A small network was shown many inputs. Here are its activations along a few directions, one row for each input.
Each table varies a few parts of the input and shows all the possible inputs, shuffled.
Descriptions start from the smaller parts, as in this example, which fits no table here: one of 2 separate values, together with either a single point or one of 9 places around a ring or (one of 6 places along a line, together with one of 8 places around a ring).
Shared parts are said once, and a part with two or three values counts as separate values.

A family of inputs:
r1: [-21 -43  37  78 -35   4  10 -80   6 -26  25 -85]
r2: [-13 -19 -36 -31 -22  38  64 -24  24   0  15  29]
r3: [  8  52  -5 -21  23  31 -66  31  11  -2  -6   7]
r4: [ 38  25  -4  53  -1 -27  16  30 -26  -4  11  45]
r5: [-64 -63 -55 -77  30  -3   1  23  27  50 -23   8]
r6: [ 23 -20  -7 102  21 -39  42 -35  56   8  69 -25]
r7: [ 31 -12  10  25  54 -49  55  -4  -6  -3  47   6]
r8: [-33 -34 -55  22 -26  17  62 -73  86  25  50 -15]
r9: [ 25  21   0  49   9 -33  12  47 -12  -6 -18  43]
r10: [ 16 -25  41  15 -41   7   9 -42 -50 -42 -16 -36]
r11: [ 15   0  53  16 -55  10  -2 -35 -59 -23 -27 -16]
r12: [ -5  30   2 -45  31  11 -72  52  23   9   0 -12]
r13: [ -3 -32  29 -21 -18 -25 -46   8 -57  11 -71 -56]
r14: [  8  67   6 -10  -3  26 -45  27  23 -25  -3  18]
r15: [ 27  35  14 -13   6  34 -18 -10  31 -32  47   5]
r16: [-48 -31 -50 -62   1  15  15  39  18  41 -25   9]
r17: [-36  -8 -56 -39  -8  36  19  19   7  29 -31  29]
r18: [-34   9 -41 -26 -33  32  38  15  19   5 -29  40]
r19: [-19 -63  28 -37  13 -44 -59 -10 -48  19 -72 -60]
r20: [  8  -8  21   3 -25  -4 -41  -8 -67  -6 -74 -36]
r21: [ 10  31  20 -34  39  11  -4 -22  30 -23  63 -14]
r22: [ 13  11  29  19 -60   2 -16 -23 -70 -32 -38 -22]
r23: [-10 -47  -4   2  74 -72 -27  53  -3  42 -14  14]
r24: [  5   8  31  14 -51  -5 -18  -8 -54 -32 -68 -24]
r25: [  7 -16  -1  18  44 -53 -13  69 -14  35 -15  14]
r26: [-33 -23 -34 -53  11  11  78 -38  24  10  31   9]
r27: [ 42  17  17  49   6 -21  30  18 -14   5  20  47]
r28: [ 47  -8   6  45  20 -24  41  10  -4 -12  31  27]
r29: [  0  20   6  50   5  21 -19 -54  96  -9  81 -43]
r30: [ 22   6  -9  40  35 -30  -9  50 -25  19 -20  33]
r31: [-17   7 -22 -27 -36  43  55 -13  15  17   5  45]
r32: [ 22  61  26 -10  -8  36 -28  -2  20 -14  36  24]
r33: [-22  -1  -2 -60  62  -8 -86  36  32  17   1 -13]
r34: [ 19  69   2  -6 -13  31 -42  11   8 -24  25  20]
r35: [  0 -30  49  -5  -8 -14  24 -56 -53 -33  -2 -57]
r36: [-24  13 -46 -22 -43  38  43  -2   4   7  -4  44]
Q: What do these inputs look like to the network?
A: one of 4 separate values, together with either a single point or one of 8 places along a line
Q: Changing only the choice among 4 separate values turns r20 into r17. The same change can be made to r24. Which row results?
A: r18
Q: Which other rows does r33 become when the choice among 4 separate values takes its other values? List them by row number.
A: r5, r19, r23
Q: Which other rows does r12 become when the choice among 4 separate values takes its other values? List them by row number.
A: r13, r16, r25

A family of inputs:
r37: [  5   5 -25  53 -22  20  73 -45  49  -4  69  23]
r38: [ 22  20  49  17  -1 -43 -82  55 -88 -21 -91 -10]
r39: [   0   -8   27  -42  -26   -3  -70    7 -108  -12 -106  -48]
r40: [-31 -15 -64 -34  -5  29  72   1  46  28  16  55]
r41: [  5 -11 -31  46  -2   2  92 -39  39   4  63  31]
r42: [-14 -37  -8   4  65 -52 -65  38  24  45 -13 -26]
r43: [-31 -32 -64 -48  13  10  90  11  30  35  10  62]
r44: [  44  -13  101   10  -34  -32  -48  -26 -110  -38  -53  -56]
r45: [ 12  39 -42  17  14  16  27  29  59  18  53  59]
r46: [-29  14 -51 -25 -31  54  31 -16  60   7  26  32]
r47: [ 37  16  50   0  13 -29 -99  41 -95 -23 -81 -23]
r48: [ 12  25 -48   9  35  -2  45  37  50  26  47  67]
r49: [-30   1 -57 -26 -26  47  52  -5  56  19  23  46]
r50: [-30  17 -39 -32 -28  59  18 -18  61   5  24  19]
r51: [-54 -68 -28 -42  23 -22 -37   4  16  52 -40 -44]
r52: [-15 -65  10  38  22 -47 -16 -33  16  25   1 -65]
r53: [ 12  51 -35  18   8  24   5  18  65   5  55  45]
r54: [  6 -28 -30  34  15 -17 110 -31  24  11  57  38]
r55: [   2   -9   62  -58  -29   -8  -69    5 -115   -9  -89  -36]
r56: [ 21 -11  50  31   4 -49 -76  73 -95  -3 -91  -9]
r57: [  40   15   84  -17   10  -34  -98   39 -103  -21  -64  -11]
r58: [  8  34  -4 -12  41  10 -15  20  50  -2  49  13]
r59: [-31  15 -28 -41 -14  53  12 -21  57   3  23   8]
r60: [  6  17 -19  52 -27  28  51 -54  53 -15  70  10]
r61: [ 25  -7  66  44 -46 -42 -34 -11 -95 -39 -80 -53]
r62: [ -16   -3   28  -24  -40  -18  -53   21 -100  -11 -116  -34]
r63: [  5  21  -6  45 -24  33  40 -55  55 -18  68  -4]
r64: [ 11  53 -23  11  11  29  -7  16  65   2  53  32]
r65: [ 12   8 -47  -5  54 -22  63  48  35  33  41  75]
r66: [  9  50 -11   2  24  24 -13  12  61   0  52  22]
r67: [  25  -39   67   58  -41  -47  -27    7 -102  -21  -81  -52]
r68: [  4   3  13  23   3  14  33 -52  41 -22  64 -24]
r69: [ -2 -18   8   6  27  -8  38 -43  32 -18  67 -30]
r70: [-33  -1 -21 -56   1  40  11 -14  46   2  20  -1]
r71: [-40 -22 -28 -76  25  18  16  -5  37   6  23  -7]
r72: [  4  18   5  36 -11  27  34 -59  51 -19  67 -14]
r73: [ -16  -35   30  -10  -35  -23  -46   39 -107    8 -116  -34]
r74: [  3  15  -8 -30  66 -13 -11  30  42   2  52   8]
r75: [  41  -12   67   26  -31  -27  -50  -24 -102  -41  -71  -66]
Q: What do these inputs look like to the network?
A: one of 3 separate values, together with either a single point or one of 4 places along a line or one of 8 places along a line
Q: Changing only the choice among 3 separate values turns r49 into r37. The same change can be made to r51. Which row results?
A: r52
Q: List by row number the other rows that have the choice among 3 separate values in common with r65.
A: r38, r42, r45, r47, r48, r53, r56, r57, r58, r64, r66, r74
Q: Which other rows does r69 become when the place on the line of 8 takes its other values? List them by row number.
A: r37, r41, r54, r60, r63, r68, r72

A family of inputs:
r76: [  8 -10 -10  13  26 -30  21  33  -1  17   1  29]
r77: [-15 -47 -26   1 -11 -14  59 -13  -9  22  -9  10]
r78: [ -6 -26 -24  12   7 -22  40  12  -5  16 -10  15]
r79: [-30   4 -29 -27  -5  34   8 -17  49   6  22  -5]
r80: [ -4  -4  32 -18  -1  -8 -61  19 -29  -4 -39 -26]
r81: [ 46  25  71  79 -48 -11  -5 -57 -46 -52   8 -46]
r82: [ 18   6   4  11  66 -37 -32  31  18  15  26  -1]
r83: [ 17  56 -25 -11  23  17  -5  36  32   0  31  57]
r84: [-29  -6 -38 -29 -35  44  57 -24  23  12  12  28]
r85: [-27 -57 -12 -12   8 -16  29 -36   8  17   4 -36]
r86: [-29 -40  16 -31 -35   7 -24 -31 -31   2 -53 -44]
r87: [ 26  14  -9  25  46 -34  -3  53   3  20   9  43]
r88: [-12  21 -14 -32  17  23 -10  -1  50  -1  37   3]
r89: [-13 -24   5 -27 -43   8  11 -18 -58  -3 -61 -10]
r90: [  6  43 -17 -14  33  17 -35  23  59   7  42  24]
r91: [ 19  23  33 -12  23 -14 -84  37 -33  -7 -27 -20]
r92: [ -6  -6   6 -11 -31   1  -9  14 -52  -4 -62   0]
r93: [ 45  34  32  82 -38  29  39 -64  31 -50  73 -10]
r94: [ 10  12  21 -14 -10  -7 -27  33 -54 -10 -48   7]
r95: [-16 -17  19 -25 -13  -1 -41  -9 -36  -9 -49 -44]
r96: [-19  15 -39 -18 -18  35  38   0  28   4  11  33]
r97: [-19 -38 -13   4  22 -23   9  -6  16  17   2 -24]
r98: [ -2  32 -24 -23   4  25  21  16  28  -2  24  42]
r99: [ 46  -3  45 113 -14 -24  38 -57  -2 -36  59 -23]
r100: [-39 -15 -26 -44 -18  43  27 -47  41   8  25 -17]
r101: [ -4 -23   2   6  41 -31  -9  15  20  18  14 -10]
r102: [ 27  33  20   3   4 -11 -53  59 -48  -2 -42  24]
Q: What do these inputs look like to the network?
A: one of 3 separate values, together with either a single point or (one of 2 separate values, together with one of 4 places along a line)
Q: Changing only the choice among 3 separate values turns r77 into r89. The same change can be made to r76. Which row results?
A: r94
Q: List by row number the other rows that have the choice among 3 separate values in common with r100.
A: r79, r83, r84, r88, r90, r93, r96, r98
Q: Which other rows does r95 become when the choice among 3 separate values takes its other values? List them by row number.
A: r79, r97
